[[145 134 147 136 153 136 125]
 [124 139 126 142 130 143 110]] yields 125

[[126 144 146 149]
 [125 145 139 130]
 [123 142 142 152]] yields 130

[[149 147 123 133]
 [139 150 114 147]] yields 133

[[152 116 135 126 126]
 [122 130 138 148 122]] yields 126

[[111 140 119 120 143 129]
 [129 155 155 124 109 132]] yields 129

[[121 154 129 112 158 106]
 [122 118 113 150 135 117]] yields 106

[[153 142 151 127 135]
 [133 133 127 137 123]] yields 135

[[128 122 117 134 128 131 122]
 [146 117 123 150 107 149 127]] yields 122

[[137 151 104 139 119 140 149]
 [120 138 111 152 137 139 147]
 [119 118 138 129 117 101 148]] yields 147

[[131 138 122 138 110  98]
 [148 113 135 120 150 127]
 [143 123 134 132 146 119]] yields 127
---
[[150 122 120 123 125]
 [104 134 135 132 131]
 [107 136 135 137 127]] --> 135

[155 139 153 156] --> 139

[[129 126 127 130]
 [140 146 142 101]] --> 146

[[150 131 112 142]
 [155 138 124 137]] --> 138

[[136 140 134 112]
 [130 131 125 124]
 [130 129 117 106]] --> 129

[[117 130 120 137 109]
 [120 124 153 123 120]
 [134 109 132 133 108]] --> 132

[[132 121 114 138]
 [102 150 117 117]
 [140 136 125 118]] --> 136

[149 128 125 122 129] --> 125

[[132 134 134 115 111 135 134]
 [133 121 120 137 129 104 136]
 [137 112 141 141 110 117 141]] --> 110

[110 106 110 123 111] --> 110
---
(122, 106, 123, 106, 112) ans = 106
(124, 104, 141, 154, 152, 108) ans = 154
((118, 144, 142, 139, 139, 129, 140), (137, 128, 128, 116, 135, 140, 113), (149, 126, 128, 133, 109, 125, 130)) ans = 139
(128, 98, 136, 121) ans = 121
(122, 117, 101, 136) ans = 136
((141, 109, 114, 112, 106), (104, 107, 121, 114, 107)) ans = 112
((154, 139, 122, 118, 150), (113, 111, 122, 142, 126)) ans = 118
(134, 128, 151, 144, 133) ans = 144
(104, 151, 132, 143, 111) ans = 143
(137, 130, 150, 128, 120) ans = 128
---
[[108 134 130 136 105 129 128 108 133 130 135 104 137 132 144]
 [134 138 130 128 134 129 130 133 133 134 127 131 126 134 124]
 [143 139 129 128 142 129 131 139 117 119 125 143 124 120 130]
 [155 138 123 112 149 122 147 144 129 133 136 143 133 134 130]
 [121 128 129 137 122 129 131 125 132 131 135 125 136 130 137]
 [102 135 123 145 106 124 118 117 140 139 128 112 130 138 137]
 [143 123 139 133 143 139 139 138 120 121 134 143 134 119 128]
 [144 142 129 127 144 129 128 140 117 118 122 145 121 120 128]
 [145 138 123 118 142 122 140 140 134 137 133 138 131 137 128]] 108

[[126 119 115 126 148 125 122 132 123 122 121 123 124 135 132 112]
 [128 139 133 131 129 128 127 120 128 130 125 127 127 129 123 134]
 [110 154 135 131 128 127 118 153 122 156 119 117 121 138 157 140]
 [155 121 130 144 130 142 151 116 145 129 134 150 144 105 108 128]
 [156 130 132 149 109 152 158 127 152 119 142 156 154 137 124 135]
 [128 136 120 142 126 141 133 147 135 132 123 132 136 147 147 124]] 126

[[136 120 135 132 119 134 121 127 132 134]
 [151 122 150 150 128 148 126 130 149 147]
 [121 151 116 106 141 112 143 112 108 110]
 [120 145 118 117 154 116 147 124 117 117]
 [121 141 120 126 118 123 128 130 127 123]
 [136 140 137 139 127 136 111 129 139 138]
 [129 139 124 118 126 123 141 117 120 120]
 [145 135 145 147 126 144 118 130 147 144]
 [124 134 118 110 132 116 151 116 112 114]
 [148 120 149 149 118 147 112 131 148 148]
 [133 124 131 127 144 129 144 126 126 128]] 136

[[152 119 116 129 117 127]
 [115 142 133 127 145 148]
 [118 115 140 117 107 136]
 [115 142 131 130 147 147]
 [153 122 119 125 118 126]
 [125 138 140 110 156 141]
 [135 107 137 110 111 133]
 [150 121 115 133 120 125]
 [103 140 119 158 129 123]] 152

[[141 129 128 130 128 124 127 128 131 150]
 [129 130 127 126 125 127 130 129 143 144]
 [128 142 145 129 127 128 128 128 129 127]
 [129 127 126 128 130 135 149 137 129 128]
 [130 143 142 127 128 127 127 128 132 131]
 [133 130 126 127 129 129 129 129 137 150]] 141
